These are the activations of a small neural network, seen along a few directions. Each row is one input.
Each table varies a few parts of the input and shows all the possible inputs, shuffled.
A made-up example of a description, with smaller parts first: one of 2 separate values, together with either a single point or one of 11 places around a ring or (one of 5 places around a ring, together with one of 6 places along a line).
Shared parts are said once, and a part with two or three values counts as separate values.

Other details of the inputs vary at random and push rows far along two fixed directions, the same in every table; ignore that.

Rows:
x1: [ 21  32 -18 -46  20  25   6 -32   0  23 -15]
x2: [ -7  12  -8 -15 -20 -26  15 -21  29  -6  11]
x3: [ 23  11   2 -17  -9  27   6  -1  -5 -18   5]
x4: [  4 -21  -6  21  19   4  -9  15 -24 -23 -10]
x5: [-13 -12  -3  13  29   9 -21  18 -24  -1  -7]
x6: [-22  48 -23  27 -15 -17  43 -31  46 -14 -45]
x7: [-25 -12  26  -6  17 -16 -12  10 -29  -7  -9]
x8: [ -8   4   1   3  11 -18  18 -11   1 -15 -29]
x9: [ 21  -2  18  -8 -14  11 -24  13 -12  -4  13]
x10: [-48 -34  40  16 -15 -41  10  14 -11 -14  26]
x11: [-38  45 -44  21 -21 -36  29 -37   7  25 -33]
x12: [-25   4 -24  31  -1 -17  24  -7  21   9  -4]
x13: [ 17 -16  12 -31   7  15   2  -3 -12 -19  21]
x14: [-25  22 -30  -3 -13 -10  -8 -15  23  13  19]
x15: [ 22  25 -18 -35  16  22  19 -33  19   9  -8]
x16: [ 24 -31  -2  24  35  21 -12  19 -19 -21 -10]
x17: [ 15   3 -30   6  -7   3   1 -13  27  -6  14]
x18: [-25  22   0  22 -14 -17  22  -3  14 -23 -26]
x19: [-65  12  20   0 -51 -19  12  -8  18 -37  47]
x20: [-22  35  -3 -10 -34 -16  -4 -11  14   7   5]
x21: [-13  -3   1  17  -3 -28  41 -14  26  -1 -11]
x22: [-18 -17   3  23   9  -5 -17  10 -29 -21  -3]
x23: [-25 -26  34  -4  30  -5 -16  25 -19  -7   4]
x24: [13 15  0 -5 -9 12 -3  4 30  4  9]
x25: [ 11 -57  49  -5  39  10 -24  49 -44  13  16]
x26: [ 46  31 -19 -17   1  39  19 -23  16  -4 -19]
x27: [ 19  49 -50 -27   2  23   1 -43 -16  20 -25]
x28: [ -3  13 -22  -9 -10  -4 -22 -10  -9  11  12]
x29: [ 28 -23  -7 -15  26  46 -19  11 -16  -8  30]
x30: [ 63  19 -13 -35  14  17 -12 -26 -14  26 -30]
x31: [ 35  21 -44  -5  -4   7  -1 -23   9   7 -12]
x32: [-50 -11  29  28  -4 -12   5  26  20 -30  14]
x33: [ 43  -3  -4  -3  22   0  21  -7 -17  18 -43]
x34: [-11  10  -6 -19 -10  -2  30 -31  33 -20  19]
x35: [ 14 -42  51   9  14  14 -30  56 -59   5   6]
x36: [-19   8   0  -5 -23 -33  10 -23  15   9  -4]
x37: [  3  12 -25  -1 -17  -5 -13 -18   1   2  10]
x38: [ 15  16   5 -16  -2  16 -19  10   6  17   5]
x39: [-34  57 -27 -35 -23 -20  29 -58  20  10 -10]
x40: [  3   8   2  22 -13 -11  26   5   2   0 -24]
x41: [  6  -2 -16   0  -2  -1 -23   0 -21  21  -4]
x42: [ 75  10 -18 -28  23  24   1 -22  11  17 -26]
x43: [ -7  27   4 -24 -16  15  -4  -9 -12  -2   6]
x44: [-29 -41   5  30 -18 -18  -3  19  22 -22  47]
x45: [-64  -8  39  19 -16 -24 -11  28 -14 -27  14]
x46: [ 53  15 -10  16  13  20  25  -3   2  17 -51]
x47: [-39  14   2 -20 -15 -28   1 -13  33   9  28]
x48: [ 16  17 -31  19   3  -4  11 -20 -19  21 -39]
x49: [ 77  22 -17 -13   9  37  -2  -8  13  13 -29]
x50: [ 38 -51   7   7  29  31 -36  38 -19   8  21]
x51: [ -2  -5   4   6  15 -12  25  -3  12  15 -14]
x52: [-31  -9 -17  42 -14 -27  31  -5  24 -11   7]
x53: [-28  13   0 -13 -19 -34   4 -18   9  19  -4]
x54: [ 41 -41   6 -15  22  45 -28  24 -43 -23  34]
x55: [ 24 -61  45   5  45  18 -18  40 -28 -30   7]
x56: [-45 -21  40  32 -29 -28   6  27  -9 -18  22]
x57: [ 67   5 -16 -22  19  12   3 -15  -7  27 -44]
x58: [ 35  38 -22  12  11  13  30 -14  16  33 -58]
x59: [-15 -31   5   8   3   0 -29  27  -9   9  31]
x60: [ 54  -6  -8 -11  17  11   7 -12  11  18 -27]
x61: [ 65  11 -41 -17  25  51   3 -24  -6   1 -16]
x62: [-38 -24  20   3 -12 -29   7   8  35  -3  34]
x63: [-69   2  18 -14 -37 -50  -3  -8  21 -10  48]
x64: [-17  33 -40  18   2 -14  22 -22   9  32 -32]
x65: [ 13 -56  21  19  46  29 -35  48 -34 -20  15]
x66: [ -7  25   2 -23  -6  23  -1  -4   5   3  11]
x67: [-82  -7  27  17 -22 -53  15  -6  11 -34  16]
x68: [ 17 -11  21   4 -14   5 -18  17 -15   4  -2]
x69: [-14  21   7  16  -7  -6   4  -4  -8 -13 -33]
x70: [-25 -29  30  24 -29 -15   3  28  30 -23  37]
x71: [ 50  21 -14  -4   9  26   2  -3  16  31 -37]
x72: [-44   5   5  -7 -15 -34   7  -9  29  17  13]
x73: [ 35  50 -29 -24   4  38  20 -31  23  13 -27]
x74: [ 27 -64  20  24  24  14 -20  48 -50 -11  17]
x75: [ 45 -13  16 -10  -2  23 -21  25 -11  -9  10]
x76: [  2  23   3   4  19  14  -5   8  -9  10 -40]
x77: [-23  19  -2 -26 -19 -11  17 -36   7 -12  14]
x78: [-33 -15  17  -9 -13 -23   1   3  38 -11  48]
x79: [ 39 -51  41   4   4  22 -31  54 -29 -11  18]
x80: [ 10  -7 -24  13 -10  -7  -1  -3   4   2  -1]
x81: [ -7  21   3  -2 -23 -10  -7   0  -1  19 -14]
x82: [ 28 -21  27  -7  13  27 -33  39 -20  21   3]
x83: [ -2  -6  -9 -19  13  29 -20   4 -18   0  30]
x84: [ 14 -57  46  -1  50  20 -25  44 -29 -17  10]
x85: [-81  -9  26  13 -27 -60  21   2   4  -4  23]
x86: [ 47  23  -6  -1  27  28   2   7 -21  43 -56]
x87: [  6 -30   0   3   7  14 -27  22   6  -7  45]
x88: [-62  14 -13  22 -10 -31   0  -8  -7 -12  -5]
x89: [-41 -32  10  23 -29 -27 -17  14  -3 -15  42]
x90: [-26  53 -51  -7 -31  -9  25 -58  19  -4  -4]
Each input here is: one of 3 separate values, together with one of 5 places along a line, together with one of 6 places around a ring.
Changing only the place on the line of 5 turns x81 into x35. The same change can be made to x57. Which row results?
Answer: x33
Changing only the place on the line of 5 turns x8 into x2. The same change can be made to x4. Which row results?
Answer: x31
Changing only the place on the line of 5 turns x56 into x19. The same change can be made to x48. Which row results?
Answer: x90
Start at x8 and move only the place on the ring of 6, one step at a time. The first step leads to x55. Which rows follow, in order?
Answer: x84, x23, x7, x67
Which other rows does x47 become when the place on the line of 5 takes its other values? List them by row number.
Answer: x1, x23, x25, x72

Rows:
x91: [-68 -31  35  17 -30 -38   4  22  22 -30  57]
x92: [  7  -3   9   0  10   2 -10  10 -23  10 -14]
x93: [-82  -9  20  13 -45 -47  18   2  43 -29  58]
x94: [ 24 -14  14 -21  10  23 -25  13 -25   6  12]
x95: [  5  14 -20  -3  -8   4   6 -16  15   0   4]
x96: [ 11  -1   6 -12   5   9 -14   4 -16   7  -1]
x97: [22 -9  3  0  9 14 -2  8  0 -3 -1]
x98: [ 24 -18   6 -10  17  21 -24  14 -25   3  10]
x99: [ -6  16 -12  17  -4 -11  22 -12  19   2 -23]
x100: [  0  11  -5   4  -3  -9  12  -9  12   8 -16]
x101: [ 23 -14  14 -19  12  21 -25  14 -26   6   9]
x102: [ 20 -10   4   5  11  11  -1   9  -2  -2  -6]
x103: [-60 -38  42   2 -23 -20  -9  27   6 -37  71]
x104: [ -3  10 -17  14  -2  -5  11  -9   6   2 -16]
x105: [ 6  2 -7 -5  5  6 -8 -3 -7  5  0]
x106: [ 24 -18  10   9  17  14  -5  17 -11  -2  -9]
x107: [ 13  -9  13  -3  13   8 -16  15 -28   8  -9]
x108: [  8   6 -15   1  -2   5   2  -8   7  -1   0]
x109: [ 25 -17   6 -15  15  24 -25  12 -22   2  16]
x110: [ -6  16  -5  -3  -1  -6  10 -13   4   2 -15]
x111: [-54 -54  43  14 -11 -17 -24  43 -12 -32  68]
x112: [-10  24 -18  13 -10 -13  25 -20  28   2 -20]
x113: [ 15 -11  11   6  12   2  -2  11 -10   7 -14]
x114: [-10  13 -14   9   0  -9   7  -9  -2   9 -18]
x115: [ 17   1   1 -13   0   8   0  -2   6   4   5]
x116: [-14  31 -17  -8 -13 -11  19 -28  20   3 -12]
x117: [-71 -34  41  20 -20 -35   0  27   3 -33  49]
x118: [18 -9  8 -2  9  6 -4  8 -6  5 -6]
x119: [  9  -2   7  -7   7   6 -13   7 -19   8  -6]
x120: [ 24 -18  17 -10  19  19 -16  16 -26  -2  -1]
x121: [  0  11 -18   9  -4  -3   9 -11   9   1 -10]
x122: [-13  26 -12  -6 -11 -11   7 -19   7  10 -13]
x123: [ 11  -1   5 -14   4  10 -14   3 -15   7   2]
x124: [ 21 -20   7  -4  19  17 -22  18 -28   4   1]
x125: [ 10  -3   5   5   6  -1   3   4  -2   7 -14]
x126: [ -2  10 -17  11  -3  -4  10 -10   8   1 -13]
x127: [24 -7  1 -7  6 18 -2  5  4 -4  8]
x128: [ -5  26 -21   2 -13  -8  23 -23  32   0 -10]
x129: [  2  10 -13  -9  -1   5  -4 -11   1   5   3]
x130: [  2  12 -19   4  -5  -1   7 -13  12   0  -5]
x131: [-20  29 -13   7  -7 -19  23 -22  12   5 -27]
x132: [ -4   9 -16  16  -2  -6  12  -8   5   3 -18]
x133: [ 10  -5   9  -3  13   7  -4   6 -16   1 -10]
x134: [ -3  20 -12  -3 -10 -10  16 -18  21   7 -11]
x135: [-20  28 -24   8  -9 -18  16 -22  12  10 -21]
x136: [ 9  6 -3 -7 -2  1  5 -6 10  5 -3]
x137: [ 29 -23   5   1  17  21 -18  18 -21  -3   4]
x138: [ -3   7 -11   3   3  -3  -1  -5  -5   7 -11]
x139: [ -8  25 -20   7 -12 -11  24 -22  30   1 -15]
x140: [ 32 -21   3  -5  15  25 -19  15 -17  -4  13]
x141: [ 15  -3   6 -15   7  14  -7   1 -10  -1   3]
x142: [ 20 -16  17  -7  17  14 -22  20 -32   7  -4]
x143: [-10  34 -27   1 -18 -11  28 -30  39   1  -9]
x144: [ -9  24 -11  -7  -8  -8  14 -21  13   2 -12]
Changing only one part turns x108 into x98. The same change can be made to x132. Which row results?
Answer: x114
Changing only one part turns x121 into x110. The same change can be made to x126. Which row results?
Answer: x133
Describe the family of inputs behind these rows.
Answer: one of 6 places around a ring, together with one of 9 places along a line
Start at x103 and move only the place on the ring of 6, one step at a time. The first step leads to x94. Which rows follow, in order?
Answer: x109, x95, x127, x115
Which other rows does x142 become when the place on the line of 9 takes its other values? List them by row number.
Answer: x92, x94, x96, x101, x107, x119, x122, x123

Rows:
x145: [  3 -10  -1  10  12  -1   3   4  -6   1  -7]
x146: [-82 -28  26  15 -33 -39  12  12  31 -40  69]
x147: [  5 -11   3   7   9  -5   1   6  -2   6  -9]
x148: [ -2   2   3  -3   6   6  -3   1 -15  -9  -5]
x149: [10 -2  2 -4  2 13  0  2  4 -7  5]
x150: [  8  -7   6  10   2  -1   1   8  -3   2 -10]
x151: [14 -2  9 -9 -2  6  0  4  8  2  6]
x152: [  2   2  10  -6   0   2  -4   2 -11   1  -5]
x153: [ -1  -2   8 -10   8  -2  -4  -1 -10   4  -3]
x154: [ -8  48 -31  -4 -24 -14  34 -42  41   8 -22]
x155: [  9  -1   0  -4  -4   3 -11   6  -3  12   5]
x156: [-19  44 -32  16 -16 -21  33 -33  33   9 -34]
x157: [  4  -6 -10  -2   5   5  -9   0  -8   5   7]
x158: [ 5 -6 -1 14  8  3  1  7 -7 -7 -9]
x159: [  5  -1  -6   1   0   9 -11   3  -6   3   5]
x160: [ 10  -3  -2  -3   3  13   1   0   1 -13   6]
x161: [  6  -5  -6  -5   4   1 -11   1  -4  10   6]
x162: [  5  -2 -11   3   1   9 -10   2  -9  -3   5]
x163: [ -3  -2   4  -7  10   2  -2  -1 -13   0  -3]
x164: [ 11  -6   3 -11   6   5   0  -1   6   0   7]
x165: [  9  -2  -3  -1  -4   5 -11   3  -6   6   5]
x166: [  8  -6   8   7   2  -3   1  11   0   8 -10]
x167: [ 2  3 13 -9  0  0 -4  5 -8  6 -4]
x168: [ -2   3   7  -4   4   6  -4   3 -12  -3  -5]
Changing only one part turns x157 into x165. The same change can be made to x146. Which row results?
Answer: x154
Describe the family of inputs behind these rows.
Answer: one of 4 separate values, together with one of 6 places around a ring
Which other rows does x145 become when the place on the ring of 6 takes its other values? List them by row number.
Answer: x147, x150, x156, x158, x166
